These are the activations of a small neural network, seen along a few directions. Each row is one input.
In each table, some parts of the input vary, and every possible input appears once, in random order.
Descriptions start from the smaller parts, as in this example, which fits no table here: one of 3 separate values, together with either a single point or one of 9 places around a ring or (one of 6 places along a line, together with one of 8 places around a ring).
Shared parts are said once, and a part with two or three values counts as separate values.
In the rows, zero is written as 128.

Other details of the inputs shift rows strongly along two fixed directions, in all tables alike. That doesn't count.

Rows:
R1: [150 115 111 123  67 143  93 149 112  88  65]
R2: [111 132 121 133 151 127 133 138 126 145 131]
R3: [116 112 150 137 148 130 150 121 128 117 105]
R4: [140  99  85  91  81 107  89 115 106  87  84]
R5: [137 138 137 141 128 139 107 126 133 126 150]
R6: [137 119 158 185 152 176 205 123 159 131 104]
R7: [117 139 122 138 142 125 147 147 114 135 136]
R8: [134 103 103 131 124 133 135 117 137 139 129]
R9: [149 110 161 210 173 179 201 107 178 128  82]
R10: [116 152 114  93 130 106 127 120 100 165 243]
R11: [142 120 107 134 133 120 124 108 127 138 152]
R12: [130 104 148 194 153 179 177 129 184 129 115]
R13: [116 162 153 106 120 117 124 113 123 149 166]
R14: [ 98 173 159  80 145 117 116 105 107 147 225]
R15: [160 121  94  99  94 113  68 142 112 100  75]
R16: [129 132 148 138 152 124 128 122 114 144 130]
R17: [105 160 133  80 154 103 111 129 124 141 236]
R18: [131 128 122 159 157 126 136 132 129 128 105]
R19: [141 128 118  87  78 136  79 125 101 114  64]
R20: [127 131 100 105  86  93  85 144 103 106  60]
R21: [103 165 154  91 145 108 124 135  84 171 221]
R22: [145 109  85  99  65  96  88 121 112 107  80]
R23: [105 133 127 130 155 117 138 129 126 118 135]
R24: [127 108 142 164 134 157 151 124 163  94 107]
R25: [130 133 126 128 131 114 136 138 154 133 143]
R26: [123 108 164 191 163 141 198 124 167 141  94]
R27: [122 112 144 140 144 140 143 130 128 144 101]
R28: [153 119  93  92  79 119  89 157 105  98  78]
R29: [115 153 144 121 113 118 109 129 136 137 181]
R30: [131 123 119 122 141 135 129 141 147 139 143]
Each input here is: one of 5 separate values, together with either a single point or one of 5 places around a ring.
- Changing only the choice among 5 separate values turns R19 into R9. The same change can be made to R27. Which row results? => R16
- Which other rows agree with R10 in the choice among 5 separate values? List them by row number. => R1, R6, R7, R21, R28
- Which other rows agree with R25 in the choice among 5 separate values? List them by row number. => R13, R20, R22, R26, R29
- Start at R3 and move only the place on the ring of 5, one step at a time. The first step leads to R23. Which rows follow, in order? => R17, R24, R14

Rows:
R31: [129 141 144 149 152 129 147 139 141 126 130]
R32: [119 118 131 148 156 129 153 131 121 139 128]
R33: [109 143 147 128 160 124 137 146 129 139 173]
R34: [137  76 129 177 145 149 182 131 162 100  23]
R35: [133 142 111  98 108 100  91 128  84 127 111]
R36: [133 129 109 135 142 129 125 132 145 144 166]
R37: [135 136 111  92  82 115  94 148 108 112 129]
R38: [156 110 113 122  87 152  99 136 116 103  32]
R39: [151 109 115 131  82 136  93 138 122 110  30]
R40: [126 141 129  87  95 126  81 120  99 107 119]
R41: [111 148 144 137 152 120 141 123 135 130 155]
R42: [126 141 117  84 108  96  95 124 100 121 109]
R43: [132 123 157 169 146 148 155 131 158 128 118]
R44: [116 132 132 117 131 119 157 119 135 146 179]
R45: [130 115 115 150 141 135 139 118 159 113 143]
R46: [136 129 117 133 143 128 124 133 149 126 170]
R47: [138 116 144 161 150 159 167 112 135 138 120]
R48: [112 136 132 131 127 130 151 126 140 128 171]
R49: [120 135 149 117 145 136 144 107 128 143 160]
R50: [126 130 122 130 126 125 150 125 118 148 170]
R51: [164  67 101 204 138 158 177 120 173 101  41]
R52: [109 134 119  91 107 107  84 138  98 107 115]
R53: [134 116 126 163 132 151 173 140 157 140 124]
R54: [131 149 113  96 106 109  84 143  98 131 109]
R55: [123 137 145 135 139 125 132 113 117 156 161]
R56: [120 140 131  96  91 112  76 122 105 114 118]
R57: [108 142 137 128 159 127 136 144 126 157 168]
R58: [124 150 156 126 148 146 135 126 132 139 177]
R59: [127 132 128  87  94 105  86 116 104 127 112]
R60: [126 125 116 118 148 116 134 110 146 141 184]
- Changing only one part turns R43 into R59. The same change can be made to R58. Which row results? => R49
- Describe the family of inputs behind these rows. => one of 5 places around a ring, together with either one of 2 separate values or one of 4 places along a line
- Start at R52 and move only the place on the ring of 5, one step at a time. The first step leads to R34. Which rows follow, in order? => R32, R57, R33
